Each row below holds a small network's activations on one input, seen along a few directions.
In each table, some parts of the input vary, and every possible input appears once, in random order.
Descriptions start from the smaller parts, as in this example, which fits no table here: one of 6 places along a line, together with either a single point or one of 11 places along a line or (one of 2 separate values, together with one of 8 places around a ring).
Shared parts are said once, and a part with two or three values counts as separate values.

Other details of the inputs shift rows strongly along three fixed directions, in all tables alike. That doesn't count.

A family of inputs:
R1: [ -3 -27 -13  -6  18  29   9   6   9  -2   0 -25]
R2: [-10 -36 -25 -25  20  -5 -26   2  -6  -9 -19 -30]
R3: [  6  -3   1  -6  -8  -5 -12   8 -21  -3 -11  -6]
R4: [ -4  -3   4  -1   7   5  -7  -6 -29  22 -11  -9]
R5: [-13 -18 -11  -6  12   5  12   7  21 -11   5  -3]
R6: [  4 -13   3  10 -17  -1 -23   1 -18  -2 -14  -5]
R7: [  7  12  15  -4   5  -6  -2  -2 -29  20  -9  -2]
R8: [  9  17  -5 -30  16 -17   2  16 -17 -17   0  -4]
R9: [ -5 -18 -11  -7  12  -7 -16   1   0  -2  -8 -17]
R10: [ 13  29  -6 -19  21 -16  13   7  16 -17  15  16]
R11: [  7   1   0  -9 -13 -10 -14  -2 -15   1 -10   9]
R12: [  4   7   5   8 -22  -7 -16 -11  -9   0 -11   2]
R13: [  1  -4  -8   8   9   6   8   7  18 -12  13  -7]
R14: [  7  -4  12  33 -30   0 -14 -11   4   9  -2  19]
R15: [ -1  -4 -13  -5  17   2   8  10  14 -17  12 -10]
R16: [ 16  31  29  25 -12   6  16   1 -16  16  10  16]
R17: [ -9 -13  -6  -8  22  18  24   3  13  -1   3  -4]
R18: [ -6 -21 -17 -22  19  -6 -11   6  -2  -2 -12 -22]
R19: [ 10  36  -4 -20  17 -16  17   4  13 -17  12   3]
R20: [-2  1 -3  7 17 -6  6  4 26 -2 15 -5]
R21: [ -6   5   2  -5  13   3   8  -1 -10 -15  20  -2]
R22: [-14 -27  -2  16 -10   9  -3  -2  13  -1  -2   1]
R23: [ -5  -5  -4  28  -8  12  15 -11  36   1  15  -2]
R24: [-14 -29 -10  -4   1  12  -8 -17  -5  -7   6  -2]
R25: [  5  17  -4 -31  22 -27  -1  11 -13  -6  -2  -5]
R26: [-10  -5 -22 -22  32  21  15   2   4   2   5  -6]
R27: [ -2  -8  -1   4 -22  -3 -18 -12 -14   1 -16  -6]
R28: [ 9 27  9 22  4  1 25 10 29 -6 31 10]
R29: [  5  18  -5   5  17  -1  27   2  39 -11  33  14]
R30: [  4  -8   9   3 -15  17 -15   4 -22  10 -14 -10]
R31: [ -3  39 -11 -32  34   5  28   4  -2  -2  11  -3]
R32: [  3 -16  -4  -4 -12   0 -22   5 -25  -3 -19 -11]
R33: [ 15  35  -1 -14  24 -15  16  17  11 -22  17   6]
R34: [ 11  42  11 -21  17 -34   7  11 -10  -3  11   9]
R35: [ -7 -15 -16   1   2  11   4  -7  21  -6   1 -15]
R36: [ 4 28  0  6  8 -4 28 -2 32 -8 26  5]
R37: [ -8 -37 -19  -5   2  10 -16   3  -7 -10 -13 -23]
R38: [ -8  -8  -7  -2  11   2   8   6  23 -13   6   3]
R39: [ 10  17  -6 -28  16 -17  -6  15 -15 -21  -3  -5]
R40: [  2 -13 -12 -19   0  -9 -17  -2 -13  -7 -14  -1]
R41: [ -8 -25 -19 -14  20  -1  -8   4   9  -2  -6 -23]
R42: [  6  -6  -2  -9 -11  -8 -14  -1 -14   1 -14   6]
R43: [ -7 -14  12   1 -17  14 -10   1 -14  13 -18   2]
R44: [ 16  44  11 -30  -6 -30   2   5 -27  -4  -9  10]
R45: [ -6  -2  -1 -10   4  -7   6   7   2  -8   0   5]
R46: [  5  14   1  15   9   1  22  10  26 -10  26   3]
R47: [  1 -17  -6  -1  -8   2  -7  -2   3   2  -5   2]
R48: [  3   0  -4  -6 -12  -7 -15  -7 -10  -5 -17  -5]
R49: [-11  -7   3   7   0  11 -14  -5 -28  26 -12  -8]
R50: [  7  -1  12  32 -30   0 -15 -12   6   8   2  20]
R51: [  3  -5   9  -9   2   1  -8  -1 -21  18 -14 -12]
R52: [ 12  31  -1 -19  21 -13  19  19   4 -16  17   2]
R53: [ 3 15  6 13 10 18 20  2 -6  8 13  2]
R54: [-18 -21   8   0 -13   4 -13 -12 -27  -2  -6   6]
R55: [-11 -13   3  28  -6  12  16   0  34   0  15   9]
R56: [ -2 -22 -18   0   6  10   0  -2  22  -5   3  -3]
R57: [ 14  44  24 -21   6 -17   1  11 -25  16  -2   7]
R58: [ -9 -15 -20 -27  25   2  11  12  17 -16  -2  -8]
R59: [  0 -13   4   9 -11 -10 -25  -3 -12   9 -15  -6]
R60: [-11 -26 -16 -22  10  -1 -10   6  -1 -15 -17  -9]
R61: [ 12  17  -4 -39  24  -5  12   3 -22  -2  -6   3]
R62: [  3   3  11   6 -12 -14 -16   0 -16  14  -7   0]
R63: [  6  26  29  25 -24 -12   6   2   4   5   8  31]
R64: [ 10  30  18   8 -10   4  16 -11 -11  15   2   9]
R65: [-12 -31 -26 -35  22  -1 -11   9  -1 -22 -20 -16]
R66: [ -4 -12   4  -1 -12  -5 -14   2  -9  -3 -17   6]
R67: [  7  28  -1 -15  27 -22   9  10  13  -9  14   2]
R68: [ -1  32  20   7 -12  -9  10 -18 -10  -3  21  16]
R69: [  6  -4  12  32 -31   0 -14 -10   4  10  -1  19]
R70: [ -7 -16   5   6 -17   0  -8   2  -6   4 -12   6]
R71: [ -9  -3   7 -11   2 -10 -16 -11 -34   4   0  -4]
R72: [  7  -1  11  27 -21   1 -12   1  -4   1  -2   6]
R73: [ 9 23 12 14  4 17 27  2 34 10 27 16]
R74: [ -5 -19  -8  -1  -1  25   6 -10   9   8  -8 -20]
R75: [ -3  -4  -3  27 -10  14  14 -10  35   3  15  -3]
R76: [ 18  48  16 -24   5 -14   9   1 -41  10  -2  24]
R77: [  4   4  12   6 -12 -15 -13   1 -14  14  -7   1]
R78: [ -3 -23 -18   4   7   8  -2  -4  25  -9   4  -3]
R79: [ -1 -11  -4  28  -6  11  10  -7  36   1  19  10]
R80: [ -5 -12   7   0 -20  -5 -15   0 -18   3 -18   7]
R81: [ -5 -14  -4   3   2  -4 -12   0   3   7  -4 -11]
R82: [  4  -4  14  30 -32  -1  -9 -11   0  12   2  19]
R83: [  6  -3   9  24 -19   1 -14   0  -5   0  -2   2]
R84: [-12 -11 -18  -7  17  26  13 -11   5   4  -3 -19]
R85: [ -8 -12   2  31   2   5   8  -4  32   9  20  -5]
R86: [-3  5  8  5 -2 -1 15  7 16  0  8 13]
R87: [  4  -5  13  31 -32  -1 -12 -12  -2  12   2  18]
R88: [-13 -20  -5  20   1  13  13   0  34  -5  12   3]
R89: [ 22  39  20 -24  -2 -13   8   4 -28   9  -4  19]
R90: [  3 -17  -3  -5 -14  -1 -23   5 -27  -1 -21 -11]
R91: [ -4   7  16  35 -19  24  -2  -3 -22  23   2   7]
R92: [ -5 -25 -23 -11  14   9   3   0  21  -9   2  -9]
R93: [ -9 -19 -22 -12  12   7   5  -4  18 -12  -1 -20]
R94: [  3   3  -2  -7 -11  -7 -13  -7 -10  -4 -14  -4]
R95: [ -3 -11   3 -23   2   6  -1   5 -21   3 -20  -4]
R96: [ -3  -5  20  30 -31   1  -2  -3   2  13  -4  19]
R97: [ -8  -2  20  31 -21  17   5  -8 -14  23  -4  17]
R98: [ -8 -22 -18 -23  19 -10 -14   3  -8  -4 -12 -22]
R99: [ -5  -4  -4  30  -8  12  13 -12  37   0  16  -1]
R100: [ -7 -10   1  33   2   5   6  -5  34   8  19  -3]
R101: [  0  -2   6  -1 -20  15 -12  -9 -14  14 -18 -10]
R102: [  0   2 -11   5   5   4   6  -6  27 -11   6  -6]
R103: [ 16  44   7 -32  -1 -27   2   4 -23  -7  -7   8]
R104: [ 5 17  3  8 -8 -2 12 -4 16  1  7  4]
R105: [-12   5  11   6  -8  12   0   0 -26  17 -10  13]
Each input here is: one of 5 separate values, together with either a single point or one of 5 places along a line or (one of 3 separate values, together with one of 5 places around a ring).
Changing only the choice among 5 separate values turns R25 into R79. The same change can be made to R18. Which row results?
Answer: R42
Changing only the choice among 5 separate values turns R63 into R6. The same change can be made to R55. Which row results?
Answer: R46
Which other rows does R95 become when the choice among 5 separate values takes its other values? List them by row number.
Answer: R1, R51, R74, R89
A walk changes only the place on the ring of 5. It starts at R23 and steps to R93. List the rest of the walk in order.
Answer: R36, R27, R99
Which other rows does R82 become when the choice among 3 separate values takes its other values? List them by row number.
Answer: R47, R69

A family of inputs:
R106: [ -7 -29 -12  21 -13  10 -22 -15  11   4  -6 -20]
R107: [  7  36   8  -2  34 -13  28  16  15  -4  34  14]
R108: [-10 -30 -12  -3  -4  -9 -23  -9  -6   3 -15 -10]
R109: [ -1 -31 -13   9 -11   6 -21  -2   1   1 -14 -21]
R110: [  1  14  14   0  -2 -19  -8   9 -27   7  -4   5]
R111: [ -6 -19 -18 -14  16  -4  -7   7   6 -20   0 -15]
R112: [  8   8  14 -11 -20 -20 -13   6 -34  -5 -14  19]
R113: [-16 -36  -9   4 -12   8 -18 -12  -3  -6 -11  -3]
R114: [-12 -25 -18  -7  12  10   5   1  19 -21   8  -5]
R115: [ 7 29 25 32 -3  1 18  1 23 17 31  7]
R116: [-10 -19 -20 -31  37   6   5  10  -6 -12   1  -9]
R117: [ -2  -9 -23 -19  14   7   0 -10   8 -11  -6 -19]
R118: [ -3 -24 -20 -13  17  -6  -3  10   8 -18  -2 -14]
R119: [  1   5  13  26 -19  12  -1  -9  -7  19  -4  -1]
R120: [ -3  -1  10  17 -28   7  -1 -18   2  15  -4  15]
R121: [ 17  18  12  -7 -17 -22 -22  10 -26   5 -20   5]
R122: [12 42  4  0 30  5 39  6 24  1 32  8]
R123: [ -4 -18 -22 -24  11  11   9   4   6 -15  -6  -9]
R124: [ -2 -19 -12  -3 -10  12 -15 -10  -6  -5 -16 -17]
R125: [ 18  18   9 -10 -20 -13 -11  -2 -32   2 -20   4]
R126: [ -9 -17 -20 -11   8  20  10  -3  18 -16   4  -8]
R127: [ -8  -8 -13 -38  23   7   7   5 -18  -6 -12 -14]
R128: [ -3  -6  21  29 -13  -3  -6  -1  -8  16   3   3]
R129: [ -4 -18  13  52 -34  31  10  -7  36  15   7  17]
R130: [ -9 -18   9  59 -25  10  -4 -16  32   9  17   7]
R131: [ -4 -14 -22  -6  17   1   2  -7  28  -1   6 -20]
R132: [  5   6  17   0 -19 -11 -10  10 -16   0 -13  24]
R133: [  3  33  16 -14  24 -11  30  14   5  -5  25  17]
R134: [ 7 41  9 -2 22  6 39  7 15  2 31 22]
R135: [ 13  44  10 -17  23  -6  29   7   4   0  18   3]
R136: [  2  11  13 -15 -17 -23 -16  -6 -30   5 -14  20]
R137: [ 13  18  15  -6  -6 -15 -21   3 -40  15 -11   0]
R138: [-10  -5 -17 -35  22   8   6   7 -17  -6 -13 -13]
R139: [  2  10   3  31  -6  13  21 -17  42  11  20   5]
R140: [  2 -13 -21 -16  19  13  11   7  25 -11  -6 -16]
R141: [  1  13   1 -19 -11  -5  -6  -8 -21  -4 -11   9]
R142: [-10   1   0  -8  14   1   9   9  -4  -3   3   3]
R143: [  6  22  16   9 -11 -12 -12   3 -25  16  -6  -1]
R144: [ -7 -33   7  48 -25  11 -13   1  23   9  -3   4]
R145: [ 14  21  10  -6 -19 -22 -24   0 -31  -1 -11   1]
Describe the family of inputs behind these rows.
Answer: one of 5 places around a ring, together with either one of 3 separate values or one of 5 places along a line
Changing only the place on the ring of 5 turns R145 into R111. The same change can be made to R137. Which row results?
Answer: R107
Changing only the place on the ring of 5 turns R106 into R141. The same change can be made to R115. Which row results?
Answer: R127
A walk changes only the place on the line of 5. It starts at R136 and steps to R113. List the rest of the walk in order.
Answer: R114, R112, R132
Which other rows agree with R117 in the place on the ring of 5? List them by row number.
Answer: R119, R122, R124, R125, R135, R139, R140
